These are the activations of a small network on made-up records, seen along a few directions, one row for each record.
Here are examples, each followed by its value of one field, C.
Records without C are marked missing.
Other fields move the rows too, some of them a lot.
(in the rows, 500 means zero)
Strong random noise was added to every row along 4 fixed directions; ignore it. To show where, here is one row again and again, with new noise each time:
[280 328 463 664 546 601 526 566 294 441 404 461 432 536 345 549 380 401
 599]
[435 259 666 608 525 408 400 450 532 432 509 535 515 568 425 561 518 493
 516]
[395 476 563 625 435 421 593 566 577 473 488 534 598 573 464 542 496 426
 501]
[405 567 393 577 415 622 747 566 297 493 443 438 521 512 352 482 402 469
 534]
[596 239 594 527 515 511 485 386 331 427 548 455 507 545 335 502 453 573
 541]
[392 506 602 567 423 455 550 464 546 493 478 537 513 514 440 524 567 544
 442]

[525 653 408 432 589 502 431 589 634 513 507 495 501 473 674 536 508 395
 505] => c1
[236 500 471 579 543 597 422 542 437 469 342 519 360 466 484 533 498 446
 549] => c8
[564 490 482 512 493 345 515 677 754 517 548 536 707 597 634 570 462 336
 551] => c6
[480 453 356 463 569 675 504 502 216 476 431 372 357 448 439 461 387 488
 602] => c10
[328 461 539 457 583 595 278 342 389 495 384 484 231 380 487 502 599 641
 469] => c12
[781 481 392 387 597 569 473 480 414 491 593 414 543 507 522 481 395 498
 565] => c4
[466 314 434 545 608 511 381 593 518 473 466 495 499 536 550 566 390 377
 596] => c7
[489 568 469 375 546 598 442 437 466 547 462 464 375 425 530 529 518 578
 488] => c6
[342 753 337 463 511 702 552 528 317 527 400 440 338 381 469 491 478 555
 472] => c2
[770 519 356 420 514 480 634 598 530 491 560 431 692 598 557 480 388 413
 594] => c3
[542 577 431 408 619 577 367 501 497 539 482 490 399 427 597 535 485 510
 518] => c6
[496 712 398 441 542 524 492 573 613 539 496 494 511 483 629 524 504 452
 462] => c9
[392 636 468 480 559 580 446 476 506 554 456 523 358 422 524 531 574 552
 421] => missing
[838 285 511 467 546 336 461 589 568 443 672 469 731 614 564 488 374 420
 592] => c1
[761 642 465 282 411 602 628 300 327 533 522 411 442 397 392 328 561 756
 446] => c3
[642 459 437 435 568 593 469 463 309 467 526 401 475 484 435 484 397 536
 540] => c2
[414 152 569 647 753 402 151 611 597 393 495 522 477 566 584 576 400 233
 674] => c4
[482 621 505 519 456 376 509 626 699 530 541 548 640 511 609 525 525 443
 468] => c10
[303 745 417 495 411 566 640 557 498 543 421 476 450 446 525 496 511 522
 462] => c10
[283 599 475 579 432 433 518 633 642 516 420 551 517 541 560 537 521 436
 475] => c2
[393 273 599 544 671 440 158 480 674 454 461 531 400 530 606 610 547 382
 554] => c4
[676 685 442 351 467 538 599 445 446 523 565 434 521 415 529 380 518 594
 474] => c12
[809 370 504 442 517 409 497 482 503 428 599 438 644 565 535 473 422 478
 586] => c5
[831 537 529 415 409 370 593 533 620 490 670 497 769 567 545 450 478 533
 473] => c9
[512 144 722 493 529 472 260 273 397 459 524 530 363 483 338 511 590 720
 451] => missing
[433 537 381 398 627 699 349 453 332 554 399 448 250 343 501 505 495 596
 467] => c7
[767 650 413 304 554 576 495 449 502 504 561 464 528 444 579 457 520 544
 473] => c8
[467 622 622 528 348 381 643 466 659 524 525 563 608 524 490 510 609 568
 392] => missing
[369 690 251 482 547 793 602 571 170 522 380 384 336 399 430 439 371 470
 572] => c9
[490 429 639 468 516 438 350 384 595 497 477 536 453 490 502 516 599 628
 455] => c3
[450 700 471 424 457 564 505 437 584 567 464 494 430 443 550 502 598 601
 423] => c11
[464 523 450 455 446 604 525 450 360 530 459 450 425 433 418 456 509 633
 471] => c11
[157 664 425 687 448 413 607 784 717 494 397 564 610 558 623 602 435 230
 563] => c1
[752 161 614 435 657 459 263 372 398 406 588 446 480 529 501 514 411 572
 565] => c7
[572 584 579 479 420 353 552 533 737 480 541 562 672 561 591 516 548 478
 450] => c8
[291 492 444 629 513 466 521 655 563 465 437 512 553 548 564 555 421 352
 584] => c12
[463 673 351 578 441 506 673 689 518 508 483 480 618 549 561 504 374 356
 573] => c11
[611 570 492 464 538 416 461 531 611 492 551 512 591 465 608 463 499 441
 532] => c5
[565 333 489 474 599 528 380 432 377 456 476 428 415 466 446 463 433 486
 590] => c5

Which value of C does each new row have?
[656 600 322 337 540 671 582 446 319 510 492 367 442 427 489 447 448 543
 526] => c12
[597 563 535 525 420 339 590 596 694 474 594 527 742 601 594 517 469 412
 519] => c9
[589 474 401 460 500 602 618 512 315 440 502 433 545 498 408 415 385 463
 600] => c8
[779 472 457 288 628 599 374 362 361 512 585 431 415 411 518 491 472 644
 521] => c6
[433 652 517 366 512 539 382 350 589 563 451 516 331 391 574 507 647 682
 382] => c12
[628 633 522 310 467 495 492 365 591 530 562 486 495 446 560 496 603 653
 400] => c1
[550 508 526 374 584 585 351 357 388 500 473 468 320 369 517 440 546 624
 466] => c7
[678 413 447 495 486 455 641 586 457 429 569 445 717 621 467 486 367 438
 614] => c3
[871 511 416 371 598 445 491 574 574 484 640 455 657 548 662 508 404 385
 603] => c6
[219 748 547 488 517 501 363 483 656 552 417 568 333 365 613 547 655 582
 376] => c10
[291 637 717 480 449 351 318 392 829 550 428 648 431 448 627 543 763 658
 331] => c3
[156 401 412 637 621 595 388 629 398 470 350 459 345 486 490 582 380 334
 615] => c10
[710 406 565 482 460 396 570 515 581 459 596 469 684 576 553 498 424 484
 546] => c7
